A small network was trained on invented records. Each row is its activation on one of them, seen along a few directions.
Each row is followed by the record's values for the fields Sinir, Kasup, Keron, Guz, Leda, Fasum.
A field that a record lacks is written absent.
The largest differences between rows may come from other fields.
In the rows, 500 means zero.
Random noise pushes rows far along 9 fixed directions. That doesn't count. These rows show it; they differ only by the noise:
[326 476 639 650 622 480 455 299 277 241 442 408 646 553 497 463 642 284
 607 281 807 496 539 538 502 469]
[551 428 492 183 380 531 630 356 149 561 357 955  58 326 871 536 731 735
 417 535 246 424 531 477 687 761]
[538 398 460 788 480 399 508 419 396 487 436 453 599 584 389 346 646 398
 594 370 681 594 620 523 611 635]
[357 577 499 681 353 503 416 333 360 596 490 586 512 530 507 493 562 535
 420 596 623 660 380 474 655 637]
[214 443 489 617 508 602 536 425 621 618 661 330 601 641 424 474 308 350
 510 550 545 514 637 329 325 379]
[327 598 754 567 512 276 468 358 543 283 794 475 428 490 669 619 395 582
 525 510 684 326 671 560 326 234]
[347 331 602 366 452 535 472 521 550 535 727 596 255 451 365 644 325 414
 585 828 549 560 513 477 435 564]
[503 523 274 634 453 318 209 444 438 565 336 539 494 497 280 540 586 626
 463 598 579 679 470 485 642 600]
[526 560 793 604 627 279 464 602 504 252 944 485 460 408 400 626 448 354
 618 641 764 431 481 638 214 426]
[691 551 391 550 483 497 562 585 395 653 577 588 479 431 524 502 638 511
 399 583 392 532 477 457 466 625]
[416 129 466 343 509 725 585 400 429 488 352 442 422 537 424 530 523 250
 640 499 553 532 720 446 646 533]

[359 371 659 456 585 530 576 657 625 539 692 555 384 500 277 367 266 310
 599 608 450 588 476 412 249 726]  Sinir is f2, Kasup is n1, Keron is p1, Guz is y2, Leda is d3, Fasum is absent
[685 352 226 403 556 555 676 660 580 665 481 561 377 456 470 484 425 497
 464 539 169 394 680 331 295 569]  Sinir is f1, Kasup is absent, Keron is absent, Guz is y2, Leda is d3, Fasum is absent
[651 592 388 376 583 551 512 470 488 482 313 392 604 462 696 589 623 585
 400 320 385 370 630 493 558 272]  Sinir is f2, Kasup is n2, Keron is absent, Guz is y2, Leda is d2, Fasum is h1
[332 372 512 480 414 278 453 372 516 402 426 711 252 520 536 417 418 693
 648 463 498 439 593 537 557 614]  Sinir is f2, Kasup is n1, Keron is absent, Guz is y2, Leda is d1, Fasum is absent
[252 339 711 489 393 629 680 202 369 429 457 548 399 553 764 449 482 443
 564 379 585 425 710 486 664 510]  Sinir is f1, Kasup is absent, Keron is p1, Guz is y2, Leda is d3, Fasum is absent
[231 437 699 476 494 476 402 402 321 404 566 787 264 436 352 537 413 383
 590 689 594 639 293 462 418 799]  Sinir is f1, Kasup is absent, Keron is p1, Guz is y2, Leda is d3, Fasum is h2
[530 595 531 387 690 247 393 476 243 324 416 682 338 402 534 483 700 645
 571 364 460 419 484 560 423 645]  Sinir is f1, Kasup is absent, Keron is p1, Guz is y2, Leda is d2, Fasum is h1
[541 460 542 723 406 545 645 484 555 544 628 386 644 598 575 381 530 420
 532 426 564 394 538 523 495 453]  Sinir is f2, Kasup is n2, Keron is p1, Guz is y1, Leda is d1, Fasum is absent
[621 594 598 562 377 417 555 485 567 465 730 535 453 424 634 646 454 592
 408 694 541 425 457 578 442 406]  Sinir is f1, Kasup is absent, Keron is p1, Guz is y2, Leda is d1, Fasum is absent
[347 442 537 364 420 665 395 439 636 621 503 258 541 574 456 703 346 483
 453 675 566 622 586 463 668 236]  Sinir is f1, Kasup is absent, Keron is absent, Guz is y2, Leda is d2, Fasum is absent
[416 813 509 656 475 417 369 400 399 456 496 555 641 490 595 479 625 619
 399 470 603 515 216 506 517 526]  Sinir is f2, Kasup is n2, Keron is p1, Guz is absent, Leda is d2, Fasum is h2
[249 694 509 280 568 758 368 514 390 664 555 480 545 453 489 684 399 428
 302 717 389 648 195 339 327 458]  Sinir is f1, Kasup is absent, Keron is absent, Guz is y2, Leda is d1, Fasum is absent
[686 408 569 549 512 633 712 538 475 480 588 327 656 533 576 514 607 298
 551 409 603 418 588 590 542 401]  Sinir is f2, Kasup is n2, Keron is absent, Guz is y2, Leda is d1, Fasum is absent
[541 495 520 438 579 368 380 506 485 355 423 549 446 412 467 565 510 579
 497 456 518 475 538 534 477 458]  Sinir is f2, Kasup is n2, Keron is p2, Guz is y2, Leda is d3, Fasum is absent
[657 499 526 498 594 515 468 636 562 311 432 345 673 493 369 509 569 349
 584 438 688 467 381 650 569 447]  Sinir is f2, Kasup is n1, Keron is absent, Guz is y1, Leda is d2, Fasum is absent
[453 419 531 567 399 567 512 529 609 585 639 495 463 474 400 544 355 443
 483 762 545 543 407 494 513 538]  Sinir is f2, Kasup is n2, Keron is p1, Guz is y1, Leda is d3, Fasum is absent
[318 744 417 537 628 672 419 514 538 625 661 358 686 492 436 654 333 377
 285 609 401 526 363 288 167 344]  Sinir is f1, Kasup is absent, Keron is p2, Guz is y2, Leda is d3, Fasum is h1
[425 564 657 475 832 573 667 700 475 372 780 305 680 564 478 401 507 200
 631 312 529 364 494 463  72 385]  Sinir is f2, Kasup is n2, Keron is absent, Guz is y2, Leda is d2, Fasum is absent
[542 525 383 616 498 511 515 408 402 565 378 540 533 477 539 475 569 509
 414 413 428 542 539 426 535 571]  Sinir is f1, Kasup is absent, Keron is p2, Guz is y2, Leda is d3, Fasum is h1
[388 486 818 421 324 634 711 500 609 525 693 673 306 481 677 444 309 522
 553 682 462 517 420 570 554 615]  Sinir is f2, Kasup is n2, Keron is absent, Guz is y1, Leda is d2, Fasum is absent
[919 468 488 483 599 414 600 616 502 403 415 475 547 387 582 514 686 518
 461 351 384 390 675 568 491 431]  Sinir is f2, Kasup is n2, Keron is p1, Guz is y2, Leda is d3, Fasum is absent
[695 737 307 787 527 273 562 594 517 616 513 549 656 539 572 252 620 706
 424 276 369 409 526 480 382 553]  Sinir is f2, Kasup is n2, Keron is absent, Guz is y1, Leda is d3, Fasum is h2
[359 609 388 420 554 632 484 616 359 758 474 684 429 517 415 298 493 526
 408 601 276 662 175 312 380 904]  Sinir is f1, Kasup is absent, Keron is p1, Guz is y2, Leda is d2, Fasum is absent
[501 556 435 461 698 253 356 542 446 295 542 506 455 474 422 583 534 565
 569 406 522 355 536 523 233 393]  Sinir is f1, Kasup is absent, Keron is absent, Guz is y2, Leda is d1, Fasum is absent
[669 523 405 421 382 424 685 558 524 753 666 603 314 493 778 494 550 730
 391 541 244 389 712 464 451 446]  Sinir is f1, Kasup is absent, Keron is absent, Guz is y2, Leda is d1, Fasum is h2
[843 330 398 505 506 576 638 590 578 492 360 320 609 517 470 492 613 361
 515 369 488 464 752 544 649 386]  Sinir is f2, Kasup is n1, Keron is absent, Guz is absent, Leda is d3, Fasum is h2
[260 278 697 393 409 603 752 466 639 528 827 542 274 588 636 525 247 421
 637 613 479 351 719 461 326 427]  Sinir is f1, Kasup is absent, Keron is absent, Guz is y2, Leda is d1, Fasum is absent
[509 280 513 246 576 790 627 510 535 493 530 381 495 477 529 660 438 222
 531 577 420 422 606 423 432 351]  Sinir is f1, Kasup is absent, Keron is p1, Guz is y2, Leda is d1, Fasum is h2
[425 782 534 519 622 355 372 499 397 430 596 578 535 447 578 486 624 610
 450 440 547 434 275 560 316 481]  Sinir is f2, Kasup is n2, Keron is p1, Guz is y1, Leda is d1, Fasum is h1
[502 449 743 568 360 458 748 414 323 455 528 752 310 462 704 346 564 519
 549 402 493 506 531 563 606 777]  Sinir is f2, Kasup is n1, Keron is absent, Guz is y2, Leda is d3, Fasum is absent
[131 509 472 208 661 617 378 367 331 523 391 464 440 542 550 592 466 493
 464 430 404 485 514 337 352 367]  Sinir is f1, Kasup is absent, Keron is absent, Guz is y2, Leda is d1, Fasum is absent
[473 571 566 583 381 592 483 385 435 526 418 493 557 499 558 538 509 510
 400 526 562 626 456 492 658 503]  Sinir is f1, Kasup is absent, Keron is absent, Guz is absent, Leda is d3, Fasum is absent
[574 326 248 338 486 568 537 646 749 744 439 486 378 506 330 501 293 541
 478 647 181 534 722 320 418 475]  Sinir is f2, Kasup is n2, Keron is absent, Guz is y2, Leda is d3, Fasum is h2

Here are new rows. What are their fields?
[375 665 739 270 655 486 565 600 522 367 638 569 418 438 681 430 408 565
 543 422 391 339 403 496 239 404]  Sinir is f2, Kasup is n2, Keron is absent, Guz is y1, Leda is d2, Fasum is absent
[696 188 578 334 329 330 604 355 513 355 296 596 242 480 650 432 662 716
 704 358 529 377 909 717 915 485]  Sinir is f2, Kasup is n2, Keron is p1, Guz is y1, Leda is d1, Fasum is h2
[390 715 508 395 730 532 401 418 200 344 260 512 619 452 628 484 667 488
 389 210 457 474 402 409 364 461]  Sinir is f1, Kasup is absent, Keron is absent, Guz is y2, Leda is d3, Fasum is absent
[513 200 596 345 570 811 724 576 474 454 534 478 455 513 418 520 454 141
 645 538 513 497 579 480 467 588]  Sinir is f1, Kasup is absent, Keron is absent, Guz is y2, Leda is d3, Fasum is absent
[795 633 486 468 572 512 732 710 540 656 573 427 598 496 688 352 568 570
 391 330 221 398 630 421 356 452]  Sinir is f1, Kasup is absent, Keron is absent, Guz is y2, Leda is d2, Fasum is absent
[382 576 859 549 629 536 459 495 504 270 667 363 602 508 434 497 417 284
 580 474 738 584 412 581 384 458]  Sinir is f1, Kasup is absent, Keron is p1, Guz is y2, Leda is d2, Fasum is absent
[515 591 584 761 446 391 352 510 595 473 604 452 626 516 324 503 469 459
 497 606 703 672 384 568 546 531]  Sinir is f2, Kasup is n2, Keron is p1, Guz is y2, Leda is d3, Fasum is h2
[206 384 636 429 487 453 454 279 354 417 518 526 336 552 558 510 494 490
 615 483 605 510 635 496 544 485]  Sinir is f1, Kasup is absent, Keron is p1, Guz is y2, Leda is d1, Fasum is h2
[671 618 531 539 628 786 746 557 463 426 602 385 756 409 626 561 576 198
 357 394 452 372 384 483 313 384]  Sinir is f2, Kasup is n1, Keron is p2, Guz is y1, Leda is d3, Fasum is h1
[143 542 426 349 516 600 373 369 642 528 427 467 504 547 526 605 245 561
 428 574 401 432 504 343 424 270]  Sinir is f2, Kasup is n2, Keron is absent, Guz is y1, Leda is d3, Fasum is h2
[348 549 417 619 381 589 365 329 518 577 332 392 637 577 478 580 412 536
 371 534 559 618 509 420 654 390]  Sinir is f1, Kasup is absent, Keron is absent, Guz is y2, Leda is d3, Fasum is absent
[522 385 239 109 690 571 584 712 462 663 405 602 331 452 531 431 525 557
 530 428  87 368 594 311 228 553]  Sinir is f2, Kasup is n2, Keron is absent, Guz is y2, Leda is d1, Fasum is absent
[483 704 417 492 430 449 318 452 668 427 471 403 588 470 573 713 402 685
 324 567 491 396 499 525 506 165]  Sinir is f2, Kasup is n1, Keron is absent, Guz is y1, Leda is d3, Fasum is absent
[800 416 788 362 538 382 749 704 554 362 873 648 224 326 619 589 434 478
 583 621 418 344 670 638 300 511]  Sinir is f1, Kasup is absent, Keron is absent, Guz is y2, Leda is d3, Fasum is absent
[ 58 532 811 420 461 357 493 351 440 427 788 768 149 508 552 497 237 618
 598 634 517 477 441 460 263 618]  Sinir is f1, Kasup is absent, Keron is absent, Guz is y2, Leda is d1, Fasum is absent
[399 311 289 389 461 754 700 487 513 795 441 488 452 602 548 434 416 431
 485 485 243 468 650 287 429 560]  Sinir is f1, Kasup is absent, Keron is absent, Guz is y2, Leda is d1, Fasum is absent
